A small network was shown many inputs. Here are its activations along a few directions, one row for each input.
In each table, some parts of the input vary, and every possible input appears once, in random order.
A made-up example of a description, with smaller parts first: one of 2 separate values, together with either a single point or one of 9 places around a ring or (one of 6 places along a line, together with one of 8 places around a ring).
Shared parts are said once, and a part with two or three values counts as separate values.
In the rows, zero is written as 128.

Other details of the inputs vary at random and push rows far along three fixed directions, the same in every table; ignore that.

Table:
x1: [141 143 117 123 101 138 116 158 150 149 130]
x2: [ 75  48 106 190 146 208 165  73 100 136 109]
x3: [125 163 111 126 146 130 162  97  93 112 133]
x4: [117 131 131 102 126 131 108 157 140 148 124]
x5: [144 143  88 129 114 133 162 116  85 110 137]
x6: [119 151 135 107 122 134 121 141 163 137 108]
x7: [132 155 109 115 141 137 162  93 100 101 124]
x8: [149 140 113 127 130 135 177 125  81 108 129]
x9: [131 136 131 104 133 137 106 146 149 145 113]
x10: [175 109 181 130 127  34  80 109 162 107 159]
x11: [116 154 137 117 127 127 113 147 144 157 119]
x12: [113 136 128 111 136 130 112 166 145 146 139]
x13: [135 142 120 130 113 134 105 170 143 128 107]
x14: [137 152 108 119 148 136 153  94  88 113 127]
x15: [118 125 127  97 130 137 113 161 153 132 127]
x16: [121 142 110 108 133 131 153 103  78 112 132]
x17: [124 153 135 119 135 129 111 146 147 156 117]
x18: [128 139 106 116 150 132 149 110  75 117 144]
x19: [155 124 187 132 108  27  97 107 173 100 155]
x20: [ 57  65 138 193 121 198 130 113 164 180  86]
x21: [109  31 160 224 134 101 142  33 110 107 152]
x22: [121 135 126 113 144 132 111 165 147 146 137]
x23: [117 138 132 111 132 129 107 159 137 155 131]
x24: [145 139 139 122 118 137 132 171 146 147 118]
x25: [121  25 163 230  93  95 111  95 182 133 134]
x26: [136 145 124 127 109 142 102 165 143 129 115]
x27: [122 144 135 103 121 134 113 142 153 143 107]
x28: [130 131 124 109 147 138 109 161 152 140 132]
x29: [135 143 122 128 111 138 104 167 143 129 111]
x30: [117 145 134 113 130 128 108 153 139 157 124]
x31: [131 129 101 105 149 141 154 112  90  96 143]
x32: [140 141 115 124 103 135 117 161 150 148 126]
x33: [155 130 187 140 114  25  96 108 170 106 162]
x34: [150 143 118 125 126 142 174 120  81 110 137]
x35: [122 127 130  96 126 136 108 154 145 142 119]
x36: [123 135 133  99 123 135 109 147 148 143 112]
x37: [117 132 104 106 140 133 156 117  83 101 147]
x38: [ 84  54 137 209 123 199 151 143 162 175  85]
x39: [137 135 104 112 153 138 147 106  81 111 139]
x40: [176 128 159 142 135  34 136  55 113  62 170]
x41: [140 148 103 130 117 146 144 115  79  93 133]
x42: [135 148 109 111 140 137 154  93  90 107 123]
Description of these inputs: either (one of 3 separate values, together with one of 4 places along a line) or (one of 5 places along a line, together with one of 6 places around a ring).
Q: Which other rows does x35 become when the place on the ring of 6 takes its other values? List them by row number.
A: x2, x4, x18, x23, x39
Q: Which other rows belong to the same alternative as x5? List them by row number.
A: x1, x8, x13, x24, x25, x26, x29, x32, x34, x38, x41

Table:
x43: [102 116 124 183 133 149 158 105 112 154 124]
x44: [122  70 159 157 145 107 100  87 161 121 137]
x45: [157 117 182 101 125  31  70 157 168 122 176]
x46: [111 124 108 121 152 139 190  43  62  85 133]
x47: [180 178 114  77 166  70 161  87  42  62 177]
x48: [107  81 171 195 130  92 119  75 147 133 145]
x49: [ 96 137  98 111 142 220 110 171 152 168  76]
x50: [ 95  99 125 115 137 143 105 133 144 144 131]
x51: [121  72 141 166 103 132 110 152 155 147 134]
x52: [188 127 182 122 131  33  83 159 175 125 163]
x53: [101 132  87 153 132 165 175  49  51  94 117]
x54: [ 93 155 101 121 144 211 174 170 125 183  90]
x55: [101 122 108 142 158 162 207  61  55 104 132]
x56: [ 85 146 123 123 135 167 104 138 167 176  97]
x57: [136  64 168 194 102 102 142  92 153 118 132]
x58: [178 182 120  75 116 112  89 195 159 121 121]
x59: [ 99 130 129 116 121 176 117 152 169 157  82]
x60: [120  75 163 209  89 106  97 105 184 129 121]
x61: [155 179 116  65 134 101 120 196 113 140 152]
x62: [133 184 103  40 122 141  87 204 136 142 115]
x63: [150  71 156 184 117 110 117 114 151 122 137]
x64: [167 211 115  85 108 105 119 173 124 137 127]
x65: [181 164  90  81 114  73 156 107  39  40 175]
x66: [ 94 136  91 136 116 223 165 148 128 148  77]
Q: Changing only one part turns x66 into x58. The same change can be made to x54. Which row results?
A: x52
Q: Describe the family of inputs behind these rows.
A: one of 4 places along a line, together with one of 6 places around a ring
Q: A walk changes only the place on the ring of 6. It starts at x45 and steps to x50. List the rest of the walk in order.
A: x62, x65, x51, x61
Q: Which other rows does x62 become when the place on the line of 4 takes its other values? List them by row number.
A: x49, x53, x59

Table:
x67: [120 121 113 140 128 136 139 128 115 129 141]
x68: [119 131 112 140 116 138 136 115 123 122 128]
x69: [122 110 136 134 116 122 101 150 144 133 130]
x70: [132 126 122 135 119 142 138 113 119 125 116]
x71: [130 126 116 135 127 143 142 114 130 116 120]
x72: [133 117 138 135 109 124 107 137 151 140 122]
x73: [112 118 157 120 129 120 121 134 157 143 132]
x74: [136 110 138 134 131 124 119 148 159 136 132]
x75: [124 125 146 136 143 123 102 131 153 148 133]
x76: [119 138 126 148 123 132 144 122 114 130 123]
x77: [132 108 147 135 127 122 112 154 143 141 128]
x78: [122 133 126 141 117 138 136 116 114 122 113]
x79: [118 118 120 139 130 135 137 135 106 128 137]
x80: [146 171 102  71 137 141 130 166 103 115 123]
x81: [106 121 132 115 129 140 140 110 122 121 127]
x82: [123 115 125 136 130 137 137 133 104 129 133]
x83: [108 123 135 120 137 136 148 114 120 131 133]
x84: [113 121 116 125 140 131 129 108 118 129 118]
x85: [132 123 141 137 107 124 109 134 153 140 118]
x86: [132 111 138 132 112 125 104 142 147 139 126]
x87: [118 132 130 135 149 142 130 111 116 131 136]
x88: [119 131 127 135 150 141 130 111 116 133 135]
x89: [127 181 111  58 134 136 136 147 111 124 125]
x90: [130 114 113 130 132 145 137 123 124 114 128]
x91: [107 121 130 116 130 140 139 110 122 122 127]
x92: [146 182 116  85 122 115 111 181 145 146 135]
x93: [131 106 142 130 121 125 104 149 145 132 122]
x94: [113 116 112 135 126 138 128 131 112 115 135]
x95: [125 127 118 142 123 136 142 123 114 135 134]
x96: [114 117 152 121 130 117 121 134 157 146 130]
x97: [124 135 130 146 124 135 145 121 113 131 119]
x98: [123 121 117 139 125 136 139 128 111 133 137]
x99: [129 105 137 130 129 127 108 150 156 123 126]
x100: [171 121 145 118 118  50 122  97  87  67 169]
x101: [117 129 125 130 143 145 121 106 118 123 129]
x102: [131 127 147 143 129 120 124 142 163 133 118]
x103: [136 123 141 139 126 123 123 139 165 138 125]
x104: [124 133 120 144 120 135 144 119 117 135 130]
x105: [182 120 167 122 113  31 106 114 126  95 173]
x106: [138 176 117  68 137 110  98 165 144 145 115]
x107: [117 116 138 125 132 115 102 128 155 141 117]
x108: [132 114 117 129 129 145 136 122 119 119 125]
x109: [114 117 154 121 129 118 121 134 157 145 131]
x110: [114 124 122 129 147 129 138 112 116 137 125]
x111: [123 125 113 137 116 139 133 118 116 126 128]
x112: [118 131 129 135 150 141 130 111 116 132 135]
x113: [126 113 121 134 143 140 144 134 118 118 133]
x114: [129 130 125 141 121 137 144 118 115 136 126]
x115: [115 138 122 149 126 132 145 123 119 126 127]
x116: [138 111 144 135 123 123 114 147 148 146 128]
x117: [133 128 126 140 126 139 147 118 117 134 122]
x118: [153 188 133  85 130 117 119 179 147 139 114]
x119: [133 107 145 134 132 123 115 154 149 136 129]
x120: [122 131 116 140 114 138 135 115 118 126 124]
x121: [134 122 124 138 128 139 145 122 115 134 126]
x122: [136 109 139 130 116 127 106 142 150 136 122]
x123: [132 122 118 137 136 141 149 123 126 125 130]
x124: [120 118 139 130 140 110 110 132 153 152 123]
x125: [118 129 123 131 143 144 121 106 118 124 129]
x126: [115 118 116 139 132 135 137 135 110 124 141]
x127: [112 122 119 124 139 133 130 108 118 127 119]
x128: [176 138 150 124 121  50 135  85 103  62 152]
x129: [153 180 100  74 130 141 135 155 112 122 120]
x130: [130 124 122 139 123 138 143 122 112 136 130]
x131: [120 133 116 145 123 134 144 120 121 131 134]
x132: [131 126 148 140 114 123 111 137 153 133 108]
x133: [128 133 132 144 128 136 147 121 115 129 115]
x134: [125 131 122 139 130 141 143 118 128 110 113]
x135: [119 119 109 135 121 139 131 124 117 120 135]
x136: [139 116 143 137 125 124 120 142 157 143 126]
x137: [134 128 125 139 131 140 149 118 123 129 123]
x138: [118 129 121 131 144 143 121 106 118 125 128]
x139: [138 115 140 133 114 126 109 137 153 138 119]
x140: [119 118 141 130 140 111 111 133 153 151 123]
x141: [133 116 122 134 136 141 145 127 117 128 131]
x142: [136 114 134 132 122 127 113 138 164 129 123]
x143: [114 136 117 144 119 135 136 119 121 117 121]
x144: [169 133 134 124 113  48 127  87 101  69 174]
x145: [133 185 105  71 150 127 135 150 106 138 124]
x146: [121 124 147 130 135 129  94 127 155 136 128]
x147: [117 136 121 144 116 136 136 118 116 121 117]
x148: [142 179  95  77 123 137 126 160 102 126 130]
x149: [108 120 127 116 131 138 139 109 122 124 126]
x150: [132 126 120 134 124 143 141 114 124 120 117]
Q: Describe the family of inputs behind these rows.
A: one of 2 separate values, together with either (one of 3 separate values, together with one of 4 places along a line) or (one of 5 places along a line, together with one of 6 places along a line)
Q: Changing only the choice among 2 separate values turns x122 into x116. The same change can be made to x68. Which row results?
A: x131
Q: Changing only the choice among 2 separate values turns x107 into x110. The same change can be made to x93. Which row results?
A: x77
Q: Which other rows does x138 become when the choice among 3 separate values takes its other values? List them by row number.
A: x106, x149
Q: Which other rows does x131 become when the place on the line of 5 takes its other values? List them by row number.
A: x67, x92, x115, x126
Q: Which other rows does x149 become when the choice among 2 separate values takes its other values? List them by row number.
A: x96
Q: Which other rows does x101 become when the choice among 2 separate values takes its other values? List them by row number.
A: x112
Q: Which other rows does x81 become when the choice among 3 separate values takes its other values? List them by row number.
A: x127, x146
